A small network was shown many inputs. Here are its activations along a few directions, one row for each input.
Each table varies a few parts of the input and shows all the possible inputs, shuffled.
Descriptions start from the smaller parts, as in this example, which fits no table here: one of 8 places around a ring, together with either a single point or (one of 2 separate values, together with one of 4 places along a line) or one of 11 places along a line.
Shared parts are said once, and a part with two or three values counts as separate values.
In the rows, 128 means zero.

Other details of the inputs shift rows strongly along two fixed directions, in all tables alike. That doesn't count.
These rows show it; all are for the same input, with only those details redrawn:
[125  66 101  86 211  94 212 156  97 145 143 146]
[124  66 104  87 212  95 211 152  97 148 142 144]
[123 108  82 116 110 171 194 189  96 152 181 159]
[ 80  74 174 127 164  56 172 104 183 149 108 109]
[ 77 125 150 159  50 142 151 145 180 153 156 128]
[ 76 127 154 154  56 140 152 146 177 162 150 115]
[127 116  74 112 109 188 195 194  80 158 185 152]
[123  63 107  85 218  87 213 150  99 151 140 136]

Rows:
R1: [126 150 105 198  58 115 123 163 183 143 117  91]
R2: [154 109 140  94 164  59  88  63 176 119  98 116]
R3: [ 90 102  85 102 122 196 164 179  56 141 173 153]
R4: [176  59  81 155 221  99 125 108  96 129 110 116]
R5: [202 140 149  69 235 131 153 100  82 110  95 184]
R6: [ 71  80 129 147 186  65  96 109 146 119  56  99]
R7: [124 109 137 137 165  50 107  85 176 189 106 108]
R8: [141 133  83  81  83 220 179 170  76  89 169 141]
R9: [136  70  78 125 220 117  96 107  63 141 112 135]
R10: [ 98 155 198 125  79 194 129 137 173 107 127  79]
R11: [114 191 160 137 101 168  82 180 197 130 119 100]
R12: [ 56  90 157 172  76 163 114 130 139 108 119  98]
R13: [ 87 168 110 156  67 118 117 161 181 183 121 119]
R14: [134 175 168 157  66 119 118 108 133 200 111 138]
R15: [ 99 202 188 197  90 103  69  84  85 101 178 147]
R16: [154  87 189 189 167  51 116  66 133 129  50 118]
R17: [152 114  90  75  76 200 164 181  76  87 171 143]
R18: [110 196 141 131  99 170  93 157 194 116 110 110]
R19: [157  67  54 139 227  86 163 163  92 106  93 122]
R20: [105 141 161 189  68 156  64  97 104 145  94 151]
R21: [160 191 210 147  74 170  83 115 154 135 108 160]
R22: [212 166 104  77  90 167 125 127  50 116 129 187]
R23: [135 125 175 112 209  98  89  54 203 120  90 121]
R24: [158  96  98  72  71 175 157 188  81  89 173 139]
R25: [128 179 133 140  89 165  84  79 183 128 121 119]
R26: [145 159  98 111 116 186 116 149  11 184 144 182]
R27: [201 130  51  94  93 171  84 146  96 124 174 169]
R28: [176 159 172 124  28 109  75  92 153 122 109 163]
R29: [ 48 158 179 190  91 113 112 129 127  50 218 114]
R30: [185 185 100 100 116 207 142 115  69 117 136 199]
R31: [104 140 141  93 196  73 136  83 184 103  62  80]
R32: [ 99 203  71 153 145 137 112 194  42  74 234 146]
R33: [102 188 118 122  61 150 100 124 186 111  99 100]
R34: [149 135 119 208  60 125  92 116 177 164 141  97]
R35: [ 57 114 137 114 181  52 106 110 156 162  72  99]
R36: [ 86  74 171 122 167  55 175 113 177 152 110 111]
R37: [156  84 155  65 243 128 184 164 102 102 133 108]
R38: [171 156 166 197  57 115 122 114 127 157 108 115]
R39: [155 192 161 130  53 151 102  67 151 113  92 169]
R40: [143  92 114  49 224 140 207 133  71  91 124  94]
R41: [163 158  35  75 101 170 134 193  88 106 146 143]
R42: [134 159 115 121  37 108  78 152 191 112 112 100]
R43: [104  30 168 173 176  71 164  99 166  79  87  86]
R44: [140 121 147  99 175  79 100  47 179 116  84 107]
R45: [187 158  93 117 146 223  97 171 107 137 176 159]
R46: [129 136  91 143 230  68  99  99  52  94 211 143]
R47: [ 80 146 134 158  81 150  49  95 144 189 133 120]
R48: [121  56 164 160 156  59 183 117 170 111 108  81]
Q: Changing only one part turns R22 into R41. The same change can be made to R39. Which row results?
A: R33
Q: Changing only one part turns R38 into R34. The same change can be made to R26. Which row results?
A: R47
Q: Describe the family of inputs behind these rows.
A: one of 4 places along a line, together with either a single point or one of 5 places around a ring or one of 6 places along a line
Q: List by row number the other rows that have the place on the line of 4 in common with R36.
A: R3, R8, R10, R12, R17, R24, R29, R37, R40, R43, R48
Q: Which other rows does R35 become when the place on the ring of 5 takes its other values? List them by row number.
A: R1, R6, R13, R19
Q: Which other rows does R18 become when the place on the line of 4 takes its other values? List them by row number.
A: R5, R10, R23

Rows:
R49: [141 100 133 101 168 119 171 129 108 121 128 129]
R50: [ 88 122 187 145  99  88 105  96 215 139  80  87]
R51: [112 181 165 174  10 178  78 116 173 132 127 137]
R52: [120  87 107 139 164  98 157 139 108 136 130 124]
R53: [126 108 108 107 190 113 156 150 108 106 144 125]
R54: [172 117 107  97 180 107 134 121 101 128 115 133]
R55: [119 150  88 129  77 194 134 169  99 115 177 145]
R56: [155 119 134 100 175 111 145 110  91 121 119 141]
R57: [102 126 185 150 134  86  90  80 180 112 101 102]
R58: [162 128  94 100 178 119 130 123 103 133 115 141]
R59: [ 90 119 173 143 105  86 104  96 215 144  84  87]
R60: [126 154  92 170  63 186 107 161  86 154 177 159]
R61: [142  99 131  97 174 108 171 133 119 131 120 131]
R62: [136 183  89 140  75 199 109 169  85 120 175 150]
Q: Describe the family of inputs behind these rows.
A: one of 2 separate values, together with either a single point or one of 6 places along a line
Q: Changing only the choice among 2 separate values turns R54 into R50. The same change can be made to R60. Which row results?
A: R52
Q: Which other rows does R61 become when the place on the line of 6 takes its other values? List them by row number.
A: R49, R50, R53, R55, R59
Q: Which other rows does R51 become when the choice among 2 separate values takes its other values? List them by row number.
A: R61
